X =
[[ 190.84  -24.98 -124.03 -190.03   18.70  -50.00   82.16   54.99 -130.56
  -282.01 -166.21  -34.60  107.07  199.60  -42.14  162.55]
 [ -75.52 -302.72 -124.26  105.47  -38.17  164.60  251.78    2.77  -67.51
   188.50   19.71  -79.95   64.77   69.37 -304.12  -14.70]
 [-280.47 -295.36  188.78 -147.09 -193.33 -270.90   37.33 -189.52  202.38
  -191.03  112.01   83.97   43.12  238.56 -126.74 -147.00]
 [ 162.20  221.47  122.17  182.17  258.44 -301.02  263.14  259.59  192.37
  -134.79   62.85 -240.68  110.93 -133.68  269.38 -249.02]
 [-158.74  117.64   53.20  108.65 -242.39 -229.72 -247.22  105.70  152.76
  -107.81 -238.62  189.34 -139.35  -18.13  156.85   35.77]
 [-248.86  -28.71  268.37  -45.06   49.82   -1.80 -144.82 -243.92  -16.79
  -194.04  -38.08   62.52 -247.88 -157.77  282.52   13.38]
 [-217.61 -271.46  -36.57 -113.70  202.11  107.90  -96.24 -306.57  -79.82
   188.98  -44.21   -8.23   -2.01 -246.80  170.32 -276.43]
 [  12.67  185.02   18.95   30.59 -125.99  274.99  226.43 -127.18  165.30
  -168.69   20.67  -67.55  118.21 -113.08  -90.60 -222.42]
 [  80.18   21.18  154.62   97.83 -315.50 -194.55   39.40 -214.01  -77.12
   -41.33   -1.18   21.49  186.26  112.12   76.03 -212.05]
 [ -54.20  160.64   75.96  151.33  234.76   86.97 -246.49 -274.31  -35.02
    40.98  199.64   99.33  227.64   68.19 -101.78   52.23]
 [ -33.83 -126.12  272.57 -284.58 -298.72 -127.88  -34.93  263.36   41.72
   145.01  247.03  259.64  215.44  144.02   56.05  220.98]
 [ 271.53   -8.24  -25.15   -1.84   58.12   45.72 -238.25  208.64 -125.69
   188.95   91.37   90.46 -196.05   22.10  214.37  162.92]
 [-110.54 -202.90  152.68   89.70  228.87  213.29 -117.06 -150.79  246.20
  -260.67   10.68   30.83  275.15   44.90 -224.51 -175.32]
 [ 212.77   18.36   93.52  248.92  -39.98  215.19 -244.59  177.98  162.52
  -312.68    0.11  205.30   30.10 -237.84  137.39 -191.59]]
Indices start at 0.
row 0 col 0 -> 190.84
row 5 col 11 -> 62.52
row 13 col 6 -> -244.59
row 2 col 10 -> 112.01
row 4 col 9 -> -107.81
row 4 col 4 -> -242.39
row 5 col 12 -> -247.88
row 0 col 2 -> -124.03
row 9 col 10 -> 199.64
row 10 col 2 -> 272.57
row 10 col 15 -> 220.98
row 4 col 6 -> -247.22
row 1 col 15 -> -14.70
row 9 col 11 -> 99.33
row 6 col 12 -> -2.01
row 5 col 6 -> -144.82
row 2 col 15 -> -147.00
row 7 col 15 -> -222.42
row 2 col 0 -> -280.47
row 4 col 2 -> 53.20
row 7 col 9 -> -168.69
row 3 col 5 -> -301.02
row 13 col 3 -> 248.92
row 10 col 4 -> -298.72
row 9 col 9 -> 40.98
row 0 col 13 -> 199.60
row 8 col 13 -> 112.12
row 7 col 13 -> -113.08
row 0 col 4 -> 18.70
row 9 col 5 -> 86.97
row 2 col 2 -> 188.78
row 12 col 15 -> -175.32
row 10 col 7 -> 263.36
row 1 col 7 -> 2.77
row 9 col 6 -> -246.49
row 10 col 12 -> 215.44
row 13 col 7 -> 177.98

W =
0.65,0.98,-0.54,-0.54,-0.11,-0.06,-1.17,-0.32,0.40,0.67,-0.95,1.02
1.98,0.89,0.33,-1.34,-0.59,0.16,-1.73,-1.34,1.81,1.51,-0.21,1.39
-0.28,2.09,-0.31,1.24,-0.47,-0.10,-4.80,-1.78,-0.53,-0.47,-6.43,4.40
W[0,0]	0.65
W[1,0]	1.98
W[0,10]	-0.95
W[1,4]	-0.59
W[0,11]	1.02
W[2,10]	-6.43
W[2,4]	-0.47
W[0]	[0.65, 0.98, -0.54, -0.54, -0.11, -0.06, -1.17, -0.32, 0.40, 0.67, -0.95, 1.02]
W[1]	[1.98, 0.89, 0.33, -1.34, -0.59, 0.16, -1.73, -1.34, 1.81, 1.51, -0.21, 1.39]
W[2]	[-0.28, 2.09, -0.31, 1.24, -0.47, -0.10, -4.80, -1.78, -0.53, -0.47, -6.43, 4.40]
W[:, 3]	[-0.54, -1.34, 1.24]
W[2,5]	-0.10
W[1,6]	-1.73
W[:, 11]	[1.02, 1.39, 4.40]
W[:, 10]	[-0.95, -0.21, -6.43]
W[1,10]	-0.21
W[1,5]	0.16
W[1,2]	0.33
W[1,1]	0.89
W[1,7]	-1.34

M =
3.64,-5.58,-2.47,1.48,6.53,-5.16
0.92,-6.35,2.98,2.82,-0.74,-4.32
-2.24,-6.34,3.51,1.42,-0.48,0.05
0.24,-6.12,-5.45,-0.71,5.46,5.90
-0.02,-3.61,-5.39,-1.44,-3.71,-2.60
-1.52,-0.55,6.19,3.89,2.40,-5.08
-3.81,3.32,-4.53,-2.76,-3.56,-0.53
1.23,-1.19,-4.39,3.45,-4.19,-2.34
M[0,0] = 3.64
M[-3,2] = 6.19
M[-1,-1] = -2.34
M[-2] = [-3.81, 3.32, -4.53, -2.76, -3.56, -0.53]
M[5,-5] = -0.55
M[-7,-3] = 2.82
M[:, -2] = [6.53, -0.74, -0.48, 5.46, -3.71, 2.40, -3.56, -4.19]
M[3] = [0.24, -6.12, -5.45, -0.71, 5.46, 5.90]
M[-1] = [1.23, -1.19, -4.39, 3.45, -4.19, -2.34]
M[-3,-3] = 3.89
M[5] = [-1.52, -0.55, 6.19, 3.89, 2.40, -5.08]
M[3,-4] = -5.45
M[-2,-2] = -3.56
M[4,3] = -1.44
M[6,-4] = -4.53
M[-2,0] = -3.81
M[3,5] = 5.90
M[2,2] = 3.51
M[-8,-2] = 6.53
M[-1,4] = -4.19
M[0,-3] = 1.48
M[4,-1] = -2.60
M[:, 3] = [1.48, 2.82, 1.42, -0.71, -1.44, 3.89, -2.76, 3.45]
M[:, -5] = [-5.58, -6.35, -6.34, -6.12, -3.61, -0.55, 3.32, -1.19]
M[4,-2] = -3.71
M[5,-2] = 2.40
M[3,-3] = -0.71
M[-1,2] = -4.39
M[-2,-5] = 3.32
M[:, -6] = [3.64, 0.92, -2.24, 0.24, -0.02, -1.52, -3.81, 1.23]

grid =
-179.1   -74.2  -132.5    35.2  -286.3  -122.6    15.5    -0.5  -132.5    18.9
  84.9   -65.9    43.8  -263.1    52.6  -112.2  -105.2  -223.7    43.8  -160.4
-105.7    85.4  -115.8  -211.3   116.9    24.9  -142.3  -159.6  -115.8  -208.8
 -72.6   -26.0   -54.1     1.3  -281.7   -29.2    29.9   -34.4   -54.1   124.6
 -89.2   -17.6   -93.2   184.1  -233.2  -250.0  -167.7   -84.7   -93.2    31.3
  79.0   -54.5    60.5  -264.8    25.7  -117.9  -100.7  -204.1    60.5  -153.2
   6.2   -64.8  -102.2  -191.6   117.7   -68.1  -138.0  -132.9  -102.2  -285.9
 -81.2  -120.1   -67.8  -108.8  -261.6    28.2    -2.9    -1.9   -67.8   102.1
-103.4  -170.7   -24.9   -60.5  -155.2   -69.6   109.9   -24.2   -24.9    47.8
Indices start at 0.
(0, 0)	-179.1
(6, 0)	6.2
(6, 4)	117.7
(1, 8)	43.8
(1, 5)	-112.2
(5, 2)	60.5
(4, 2)	-93.2
(7, 3)	-108.8
(1, 0)	84.9
(6, 5)	-68.1
(8, 2)	-24.9
(3, 5)	-29.2
(4, 8)	-93.2
(0, 2)	-132.5
(7, 8)	-67.8
(1, 3)	-263.1
(8, 0)	-103.4
(5, 8)	60.5
(2, 3)	-211.3
(0, 6)	15.5
(5, 4)	25.7
(2, 6)	-142.3
(7, 6)	-2.9
(3, 7)	-34.4
(0, 9)	18.9
(5, 3)	-264.8
(3, 6)	29.9
(4, 1)	-17.6
(6, 3)	-191.6
(4, 3)	184.1
(7, 4)	-261.6
(7, 9)	102.1
(5, 1)	-54.5
(7, 0)	-81.2
(2, 7)	-159.6
(2, 5)	24.9
